These are the activations of a small neural network, seen along a few directions. Each row is one input.
In each table, some parts of the input vary, and every possible input appears once, in random order.
A made-up example of a description, with smaller parts first: one of 2 separate values, together with either a single point or one of 9 places around a ring or (one of 4 places along a line, together with one of 5 places around a ring).
Shared parts are said once, and a part with two or three values counts as separate values.

Other details of the inputs vary at random and push rows far along two fixed directions, the same in every table; ignore that.

Table:
R1: [-3 -4 -4  5 -7  1  2 -2 -4  3 -9 12]
R2: [ -3  -1  -5   6  -6   3   4  -3  -6   4 -10  11]
R3: [-10  -7   6   0  -1   1  -3   6  -3  10   0   1]
R4: [  0  -2  -4   5   1   2   2  -2  -4   9 -11   6]
R5: [-6 -4  7  5 -2  5  0 -2 -5 11  0  3]
R6: [-8  0  5  7 -6  8  3 -4 -8  8  0  4]
R7: [ 62  47 -54 -36 -36 -38 -96 -36 -47  17  87 -19]
R8: [-4 -5  8  4  2  4 -1 -2 -3 14 -1  0]
R9: [-14  -6   5   1  -7   3  -1   5  -5   5   2   6]
R10: [-8 -3  6  6 -7  6  1 -3 -6  7  1  6]
R11: [ -1  -7  -2   2   1  -4  -2   4  -1   9 -12   6]
R12: [ 27  -3   4  -8  35  -4  14  16 -30   6 -13   7]
R13: [  1  16  16  -1  14  12  33  -4  52 -60  11 -34]
R14: [  0  13  18  -4  21   8  32   2  55 -57   7 -39]
R15: [-4 -2  7  5  3  6  1 -3 -6 15 -2 -2]
R16: [ 25  24 -17 -13  -3 -10  -8 -13  23 -40  26 -22]
R17: [-5 -5  7  4  0  5  0 -2 -4 12 -1  1]
R18: [-13  -6   5   1  -5   2  -2   5  -4   7   1   4]
R19: [  1  -6  -3   4   2  -1   0   0  -1  10 -11   6]
R20: [ 23  21 -18 -19   2 -14 -12  -4  25 -39  26 -24]
R21: [-11  -4   7   4  -8   3   0   1  -6   6   1   6]
R22: [  0  -6  -3   4   0   0   0  -1  -2   8 -11   8]
R23: [  1  -3  -4   4   3   2   1  -1  -3  11 -12   4]
R24: [-5 -5 -3  3 -8 -2  1  2 -3  2 -9 12]
R25: [ 25  27 -18 -13  -2  -7  -6 -14  21 -40  25 -23]
R26: [ -3  -6  -3   3  -3  -3  -1   3  -2   5 -10   9]
R27: [-8 -6 -6  0 -7 -2 -1  6 -3  1 -8 13]
R28: [ -4  -8  -4  -1   2  -4  -3   8   0   8 -10   6]
R29: [ 21  -2  14  -7  34   0  16  14 -32  12  -1   1]
R30: [-7 -7 -5  0 -5 -3 -1  6 -2  3 -9 11]
R31: [-6 -7 -5  0 -2 -3 -2  7 -1  5 -9 10]
R32: [ -2  -6  -2   2  -1  -4  -1   4  -1   7 -11   8]
R33: [ -4  -5  -3   3  -6  -3   0   3  -3   4 -10  11]
R34: [-8 -5  8  3 -1  1 -2  2 -4 11 -1  1]
R35: [-9 -8  6 -1  2  1 -4  6 -2 12 -1  0]
R36: [-7 -1  6  6 -4  8  3 -4 -8 10  0  3]
R37: [-11  -7   5   0  -3   2  -2   6  -4   9   1   3]
R38: [-9 -5  8  3 -4  2 -1  2 -4  9 -1  2]
R39: [  3  18  16  -1  20  13  34  -5  51 -56   9 -38]
R40: [-10  -4   7   4  -6   2  -1   2  -5   8   0   4]
R41: [ -1  -2  -4   5  -1   2   3  -2  -5   7 -11   8]
R42: [ -1  -5  -4   4  -2   0   1  -1  -2   6 -10   9]
Each input here is: one of 2 separate values, together with either a single point or (one of 4 places along a line, together with one of 5 places along a line).
Changing only the choice among 2 separate values turns R35 into R28. The same change can be made to R3. Which row results?
> R20
Changing only the choice among 2 separate values turns R8 into R19. The same change can be made to R34. Which row results?
> R32
Which other rows does R16 become when the choice among 2 separate values takes its other values? List them by row number.
> R13
Which other rows does R17 become when the choice among 2 separate values takes its other values? List them by row number.
> R22

Table:
R43: [ -4  -5  11   5   4   7   2   0 -17  22  -2   3]
R44: [-19  -9   3   6 -15   2  -6   2  -5  13  -4  11]
R45: [ 35  25 -12 -16  15  -9   5  -5  19 -45  19 -25]
R46: [ 31  22  -8 -19  18 -11   1  -2  23 -41  23 -30]
R47: [ -5  -8   7   1   4   2   1   7 -17  16  -3   9]
R48: [-14 -11  -5   5 -12  -2  -7   2   0  15 -12  13]
R49: [-15  -6   8   9 -10   7  -4  -5  -7  20  -2   5]
R50: [ -7 -10  -2   3  -2  -2  -4   5  -6  16 -12  11]
R51: [ 19  23  -4 -16   5  -6  -1  -5  24 -43  32 -30]
R52: [-11  -6   9   8  -5   7  -2  -3 -10  20  -2   5]
R53: [  4  -6  -4   3   5  -1   4   4 -16  13 -16  15]
R54: [ 28  25 -16 -14   7  -9   1  -8  25 -47  20 -23]
R55: [-10 -11  -3   4  -7  -2  -6   3  -3  15 -12  12]
R56: [ 26  24  -1 -18  14  -6   3  -2  18 -42  31 -31]
R57: [ 24  24 -17 -13   2  -9  -1  -9  29 -47  20 -23]
R58: [  0  -6  13   4   9   7   3   0 -19  22  -1   3]
R59: [-15  -9   4   5 -10   2  -4   3  -8  14  -4  11]
R60: [-51 -28  43  32  31  37  96  22  66 -46 -72   4]
R61: [  0 -10   0   1   7  -2   0   7 -12  17 -12  10]
R62: [-18  -6   6  10 -15   7  -5  -6  -4  19  -2   6]
R63: [ -3 -10  -1   2   2  -2  -2   6  -9  16 -12  10]
R64: [ 23  11 -32 -17 -32 -25 -69 -13 -54  43  42  12]
R65: [ -8  -6  10   7  -1   7   0  -2 -13  21  -2   4]
R66: [-10  -8  -9   8 -14  -1  -3  -1  -3  10 -16  18]
What is each input in this table made of?
> one of 4 places along a line, together with one of 6 places along a line
Changing only the place on the line of 4 turns R48 into R62. The same change can be made to R50. Which row results?
> R52
Which other rows does R60 become when the place on the line of 4 takes its other values? List them by row number.
> R49, R55, R59
Which other rows does R44 become when the place on the line of 6 takes its other values? List them by row number.
> R47, R51, R56, R59, R64
Which other rows does R45 become when the place on the line of 6 takes its other values? List them by row number.
> R53, R54, R57, R60, R66
